Each row has a name. After each piece below comes the name of the row it's from, unless a question asks for something else. Each question is about the rows just above it. Places in a row count from 0.

[ 8.53  2.37 -1.14  1.54  0.93  0.76] : q_489
[-0.44 -1.41 -1.83 -1.42  1.89  1.13] : q_851
[ 4.97  2.37 -1.14  1.54  0.93  0.76] : q_931
key -> tag
[1.54] -> q_6
[-1.42] -> q_740
[2.37] -> q_164
Look up the entry of q_931 at place 3 in the table:	q_6
which: [ 4.97  2.37 -1.14  1.54  0.93  0.76]	q_931

[ 6.52  0.47 -5.12 -4.59  2.35 -0.56  0.31] : q_779
[-0.68  5.26  1.40  2.80 -2.46 -5.94  9.24] : q_34
[ 6.52  0.47 -5.12 -4.59  0.93 -0.80  3.76] : q_697
[-0.86  2.66 -0.15  0.60  4.34  2.77 -4.27] : q_504
Table of tags by key:
[0.48] -> q_235
[0.46] -> q_913
[-4.59] -> q_16
[5.26] -> q_774
[0.47] -> q_759
Look up the entry of q_779 at place 1 in the table:	q_759
[ 6.52  0.47 -5.12 -4.59  0.93 -0.80  3.76] is in which row?	q_697
Which row holds [-0.68  5.26  1.40  2.80 -2.46 -5.94  9.24]?	q_34

[-6.75  7.35  5.70 -0.32] : q_276
[-6.75  7.35  3.32  0.79] : q_296
[-7.98  8.67  0.92 -1.90] : q_473
Table of tags by key:
[7.35] -> q_221
[8.67] -> q_946
Look up the entry of q_473 at place 1 in the table:	q_946
which: [-7.98  8.67  0.92 -1.90]	q_473
The row with [-6.75  7.35  5.70 -0.32] is	q_276
which: [-6.75  7.35  3.32  0.79]	q_296

[ 0.03  0.05  0.21  1.37  3.53  6.47  6.96  4.59  1.73  0.50  0.07 -0.08
  0.01  0.02 -0.06 -0.11  0.09 -0.07 -0.07]  q_483
[ 0.13  0.02 -0.08  0.13 -0.07  0.09  0.12  0.06  0.00 -0.18  0.15  0.21
  1.11  3.50  6.49  6.99  4.60  1.77  0.32]  q_715
[-0.14 -0.13 -0.03  0.01 -0.01 -0.13 -0.05  0.09  0.16  0.67  2.22  5.15
  7.20  5.92  2.82  0.80  0.03 -0.03 -0.02]  q_379
key -> tag
[6.96] -> q_118
[0.12] -> q_739
[1.37] -> q_363
Look up the entry of q_483 at place 6 in the table:	q_118
Which row holds [ 0.13  0.02 -0.08  0.13 -0.07  0.09  0.12  0.06  0.00 -0.18  0.15  0.21
  1.11  3.50  6.49  6.99  4.60  1.77  0.32]?	q_715
The row with [-0.14 -0.13 -0.03  0.01 -0.01 -0.13 -0.05  0.09  0.16  0.67  2.22  5.15
  7.20  5.92  2.82  0.80  0.03 -0.03 -0.02] is	q_379

[ 2.94  2.21 -6.97 -0.04  3.11  0.39  2.31] : q_733
[-3.50 -1.69 -0.41  4.18 -0.66  4.66 -3.93] : q_838
[ 0.52 -7.05  1.61 -4.24 -4.41 -1.67 -6.21] : q_569
[-1.04 -0.82  5.48  3.82 -5.42  0.39 -3.76] : q_568
[-2.69 -7.51  2.95 -3.57 -2.85  0.34 -6.19] : q_438
[-0.76 -1.14  5.67  2.65 -5.10 -0.09 -3.05] : q_927
[-3.19 -7.59  2.85 -4.29 -2.07  0.40 -5.80] : q_887
[ 0.91 -4.45  1.51 -0.50 -4.66 -0.46 -5.05] : q_512
[-0.71 -0.73  6.61  3.29 -5.45 -0.24 -2.69] : q_462
[-0.19 -5.84  0.24 -2.52 -3.04 -0.04 -5.52] : q_355
[-3.83 -6.19  2.28 -3.20 -0.82  1.29 -4.74] : q_214
tags:
[2.86] -> q_424
[-4.29] -> q_548
[-4.30] -> q_222
[2.85] -> q_182
[-3.20] -> q_725
[-3.57] -> q_623
[0.40] -> q_864
[-3.58] -> q_338
[-4.24] -> q_940
Look up the entry of q_887 at place 3 in the table:	q_548
which: [-1.04 -0.82  5.48  3.82 -5.42  0.39 -3.76]	q_568
which: [-3.83 -6.19  2.28 -3.20 -0.82  1.29 -4.74]	q_214
Where do [-2.69 -7.51  2.95 -3.57 -2.85  0.34 -6.19] appear?	q_438

[-6.67  5.26 -0.62 -3.56] = q_114
[-4.76  0.55 -5.18  3.99] = q_203
[-6.79  5.60 -0.75 -4.25] = q_38
[ 5.33 -3.06 -5.11  5.37] = q_718
[-1.37 -3.27 -6.46  0.60] = q_63
[ 5.33 -3.06 -5.11  4.41] = q_968
[-1.37 -3.27 -5.49  0.60] = q_434
key -> tag
[5.37] -> q_407
[-4.76] -> q_257
[5.33] -> q_193
[-5.11] -> q_818
Join q_718 by its entry at place 0:	q_193
Which row holds [-6.67  5.26 -0.62 -3.56]?	q_114
which: [-4.76  0.55 -5.18  3.99]	q_203

